A small network was shown many inputs. Here are its activations along a few directions, one row for each input.
In each table, some parts of the input vary, and every possible input appears once, in random order.
Descriptions start from the smaller parts, as in this example, which fits no table here: one of 6 places along a line, together with either a single point or one of 9 places around a ring or (one of 3 separate values, together with one of 8 places around a ring).
Shared parts are said once, and a part with two or three values counts as separate values.
In the rows, 128 means zero.

Other details of the inputs shift rows strongly along two fixed directions, in all tables alike. That doesn't count.

Rows:
x1: [ 92 121 125 160  80 143 146 144 174 125 105]
x2: [104 144 116 131 117 120 151 149 138 113 110]
x3: [ 84 155 152 136 185 143 153 136  88  86 121]
x4: [ 67 135 127 137 106 123 139 138 156 113  81]
x5: [140 109 126 121 104 135 103 128 131 133 151]
x6: [ 53 141 128 141 149 136 166 133 104  60  80]
x7: [103 118 118 141  72 146 146 146 159 103 102]
x8: [108 135 131 114 165 121 149 120 109  92  99]
x9: [134 126 142 160  97 159 130 106  80 151 109]
x10: [119 130 162 113 192 125 137 115 111 138 128]
x11: [ 78 138 117 132 110 140 162 146 140  85  82]
x12: [ 78 127 112 150  91 120 139 131 166 109  81]
x13: [130 126 130 104 157 126 114 122 106 126 143]
x14: [ 84 134 114 146  53 138 133 155 167  93  86]
x15: [157 122 155 107 197 108 142 112  91 129 144]
x16: [ 80 155 152 142 144 126 164 152 117  90  98]
x17: [102 153 142 114 164 110 146 140 107 108 111]
x18: [154 113 110 120  96 101 109 127 148 141 134]
x19: [116 109 114 134  92 146 129 136 140 118 134]
x20: [189  96 119  99 107 111 106 124 143 173 168]
x21: [ 54 163 141 132 177 139 163 140  91  68  96]
x22: [ 64 157 145 146 152 134 191 155 115  77  85]
x23: [131 139 124 110 181 117 129 116 126 154 136]
x24: [110 141 139 115 180 134 145  89  38 135  85]
x25: [113 126 122 123  86 112 125 146 149 122 109]
x26: [173 118 151  93 197 115 140 117  95 152 163]
x27: [146 142 141  94 207 106 110 106 108 163 147]
x28: [ 99 138 122 166 100 129 134 136 165 119 107]
x29: [120 107 118 131  92 129 126 128 167 148 121]
x30: [114 117  95 141  63 141 117 145 160 120 128]
x31: [162 116 143 114 189 130 120 108  90 131 167]
x32: [159 102 120 120 125 127 103 113 123 137 159]
x33: [176 117 107 138  87 127  90 129 181 188 171]
x34: [ 86 134 149 133 182 151 171 132  90  88 118]
x35: [220 135 144 110 197 132  91  75  38 209 181]
x36: [132 137 166 105 198 135 146 122  91 113 131]
x37: [ 86 149 123 130 165 141 154 137 103  92 118]
x38: [185 119 162  86 197 108 118 114  92 160 171]
x39: [109 138 115 142 125 115 124 124 152 130 112]
x40: [109 115 122 167  71 133 127 135 178 127 110]
x41: [147 153 132 122 180 133 122  90  44 162 120]
x42: [125 117 109 121 110 120 119 125 161 154 122]
x43: [174 120  98 131 105 123  82 122 141 149 175]
x44: [181 116 103 149  77 133  80 131 158 152 182]
x45: [151 104 126 118  93 119  94 121 165 169 144]
x46: [113 135 113 157  95 151 132 149 144 112 140]
x47: [146 118 141 103 139 128 120 122 122 130 136]
x48: [197 100  97 104  77 105  87 130 164 184 172]
x49: [119 153 147 118 199 140 164 129  96 105 126]
x50: [ 86 154 125 143 101 137 140 152 144  91  96]
x51: [ 69 125 134 147  99 123 171 144 136  75  71]
x52: [113 136 156 127 189 135 163 120  94  90 110]
x53: [135 135 118 157  89 136 123 141 156 112 128]
x54: [170 139 130  97 200 112 117 106  96 134 153]
x55: [135 106 114 159  30 152 109 111 118 159 103]
x56: [179 123 124 126 110 118  79 123 165 187 173]
x57: [196 127 124 121 104 129  83 132 151 165 179]
x58: [160 116 157  78 193 103 126 112  90 146 148]
x59: [145 131 111 133 103 106 115 135 146 132 134]
x60: [178 100 110 126  73 125  95 122 162 147 151]
x61: [138 142 146 122 187 110 146 123  99 117 134]
x62: [141 133  98 137  72 136 115 146 168 133 135]
x63: [ 95 126 120 166  51 157 151 159 171  95 100]
x64: [149  98 111 137  72 118  98 118 177 159 136]
x65: [160 114 137 125 124 139 100 128 125 144 170]
Description of these inputs: one of 5 places around a ring, together with either a single point or (one of 3 separate values, together with one of 4 places along a line).
Q: Changing only the place on the ring of 5 turns x7 into x62. The same change can be made to x64. Which row results?
A: x39
Q: Changing only the place on the ring of 5 turns x9 into x55. The same change can be made to x36. Which row results?
A: x47
Q: List by row number the other rows that have the place on the ring of 5 in common with x53.
A: x3, x16, x22, x28, x33, x35, x44, x46, x49, x56, x57, x61
Q: List by row number the other rows that have the place on the ring of 5 in common with x14.
A: x4, x6, x8, x11, x12, x13, x18, x24, x25, x30, x42, x48
Q: Start at x64 and move only the place on the line of 4, one step at a time. The first step leads to x51. Which rows follow, in order?
A: x60, x32
Q: Which other rows does x2 become when the place on the line of 4 takes its other values? List them by row number.
A: x23, x37, x62

Rows:
x66: [155 114 127  82 206 114 109 110 126 141 174]
x67: [160  96 107 149  40 165  95 101  81 151 127]
x68: [136 113 107 128 103 115 102 114 165 160 130]
x69: [148 151 124 123 133 116 116 126 113 154 129]
x70: [ 49 128 149 140 121 123 190 144 136  73  52]
x71: [136  96 123 118  79 124 126 154 183 110 144]
x72: [ 73 160 161 118 242 129 166 100  66 121  90]
x73: [127 131 113 170  85 153 106 134 158 138 147]
x74: [171 128 125  74 197 102 112 126 113 127 176]
x75: [137 118 134 144  67 129 125 137 155 155 118]
x76: [ 56 146 158 173 121 159 192 159 122  57  80]
x77: [136 131 101 130  78 108 112 138 161 135 118]
x78: [181 151 136 114 192 125 113 120  85 142 178]
Q: What do these inputs look like to the network?
A: either a single point or (one of 3 separate values, together with one of 4 places along a line)
Q: Start at x73 and move only the place on the line of 4, one step at a time. The first step leads to x72. Which rows follow, in order?
A: x68, x66

Rows:
x79: [109 109 126 155  72 134 131 122 120 124 106]
x80: [ 98 113 140 105 163 134 178 126  84  93  88]
x81: [189 114 131 111 189 105  95 101 114 171 192]
x82: [ 86 128 136 158  93 147 158 154 137 112 117]
x83: [ 82 145 122 163 118 154 148 144 142 110 107]
x84: [122 140 137 167  88 141 137 148 135 117 122]
x85: [ 55 146 131 123 188 122 155 124  90  91  99]
x86: [156 106  93 152  46 114 108 153 202 123 143]
x87: [ 90 167 135 142 193 145 167 124  97 101 107]
x88: [ 67 166 156 151 217 137 177 123  82  74  89]
x89: [124 107 104 168  52 127 103 128 166 138 133]
x90: [189  92 132  89 164 125  99  88  76 195 176]
x91: [150 123 106 133  62 137  90 125 121 158 133]
x92: [100 137 118 133  77 120 152 178 163  81 108]
x93: [169 108 120 146  87 128  83 133 183 147 162]
x94: [173 130 154  70 202 109 122 125 106 137 181]
x95: [153 107  77 127  38 111  90 148 191 133 142]
x96: [ 87 109 133 148  67 162 141 137 135 109  84]
x97: [159 102 119 146  77 131  84 122 170 148 147]
x98: [203 116 111  72 188  90  94 125 131 155 191]
x99: [ 43 157 159 109 233 130 171 124  80  61  77]
x100: [100 130 157 158 106 141 148 155 143  92 108]
x101: [145 136  87 154  48 132  80 150 186 149 154]
x102: [200 142 141 111 177 132 115 114  90 172 180]
x103: [154  98  91 149  37 116 104 140 189 128 134]
x104: [215 100 123 103 142 109  80 108 159 170 203]
x105: [ 91 127 110 127  92 129 127 139 163  97 114]
x106: [ 87 171  99 166  88 138 131 156 155  95 105]
x107: [ 89 125 113 159  99 142 139 143 158 120 123]
x108: [ 99 171 127 154 102 139 146 160 123  96 108]
x109: [137 144 110 158  38 138 102 163 167 137 143]
x110: [163 107 124 147  36 129 108 151 191 132 157]
x111: [153 116  97 170  36 138  86 124 171 156 140]
x112: [ 80 121 130 146 112 154 140 135 146 105  98]
x113: [199 113 145  99 183 122 100  79  54 179 161]
x114: [ 46 160 155 131 235 151 194 109  54  81  75]
x115: [ 67 156 132 153 105 113 150 133 155 144  56]
x116: [177 136 119  95 186 118  86 100  93 172 172]
x117: [178 137 155 105 202 136 126 115  80 166 174]
x118: [ 87 125 122 162  63 164 146 132 117 120  83]
x119: [173 107 122  82 197 113 126 108 106 147 158]
x120: [ 96 120 113 117  90 123 147 146 123  88  87]
x121: [190  96 114 106 151 123  85  95 120 198 191]
x122: [210 144 147 114 183 118 109 107  84 165 182]
x123: [189 125 131  82 200 109  80 117 127 164 192]
x124: [172  99 146  74 181 130 125  91  83 157 156]
x125: [ 50 192 161 122 237 108 198 108  74 117  38]
x126: [106 106 120 145  62 127 152 140 135  88  81]
x127: [218 125 114 123 146 120  76  88 108 186 182]
x128: [202 145 132 114 209 115 103  96  93 164 181]
x129: [ 70 165 138 142 193 153 178 114  74  93  81]
x130: [104 122 124 143  77 137 167 170 161  91 107]
x131: [103 122 137 158  64 157 139 164 170 111 117]
x132: [ 47 154 163  88 247  82 214 125  97  84  36]
x133: [172 105 111 146  36 117 113 160 185 129 149]
x134: [187 128 152  85 185 116  96 129 110 156 184]
x135: [227  83 137 102 115 121  63  95 117 193 183]
x136: [ 65 155 155 126 185 122 170 148  90  84 110]
x137: [ 60 132 150 112 196 146 185 119 102  77  89]
x138: [143 121 101 163  22 158 111 128 139 152 115]
x139: [129 109 113 133  38 139  91 141 155 132 117]
x140: [ 93 152 113 149  80 144 136 133 103 105  84]
x141: [117 105 131 137  73 135 136 124 136 110 106]
x142: [109 119 111 148  56  96 111 132 192 182 103]
x143: [ 91 129 135 177  66 134 148 156 150 101 112]
x144: [ 94 136 113 130 102 126 130 153 176  93 125]
x145: [175 112 130  85 164 112  93  99  77 173 166]
x146: [188 106 142  82 204 106 107  86 106 154 177]
x147: [ 93 125 138 143  77 150 162 161 167  94 115]
x148: [189 132 144 110 183 125 115  80  48 160 144]
x149: [ 81 136 146 115 194 139 173 130 124  87 115]
x150: [169 113 140  63 183 113 111  98  83 146 158]
x151: [ 59 146 159 129 212 151 177 135 110  78  92]
x152: [ 65 137 141 144  93 113 142 141 185 132  56]
x153: [165 132 122  97 195 106  97 116 114 158 184]
x154: [165 103  95 127  83 124 112 147 186 141 156]
x155: [ 52 187 142 124 236 132 180 115  51  64  74]
x156: [ 92 124 125 132  67 102 135 135 204 143  84]
Q: What do these inputs look like to the network?
A: one of 6 places along a line, together with either a single point or (one of 3 separate values, together with one of 4 places along a line)
Q: Changing only the place on the line of 6 turns x80 into x96. The same change can be made to x98. Which row results?
A: x123
Q: Changing only the place on the line of 6 turns x150 into x145. The same change can be made to x149. Which row results?
A: x107
Q: Which other rows does x109 become when the place on the line of 4 takes its other values? List them by row number.
A: x91, x101, x116
Q: Which other rows does x103 become when the place on the line of 6 takes its other values? List them by row number.
A: x89, x97, x111, x127, x146
Q: Which other rows does x117 become when the place on the line of 4 takes its other values? List them by row number.
A: x83, x114, x118
Q: List by row number the other rows that have the place on the line of 6 in common with x125.
A: x87, x102, x106, x108, x122, x127, x128, x129, x138, x140, x148, x155
Q: Which other rows does x133 become when the place on the line of 6 takes its other values? List them by row number.
A: x84, x100, x110, x122, x143
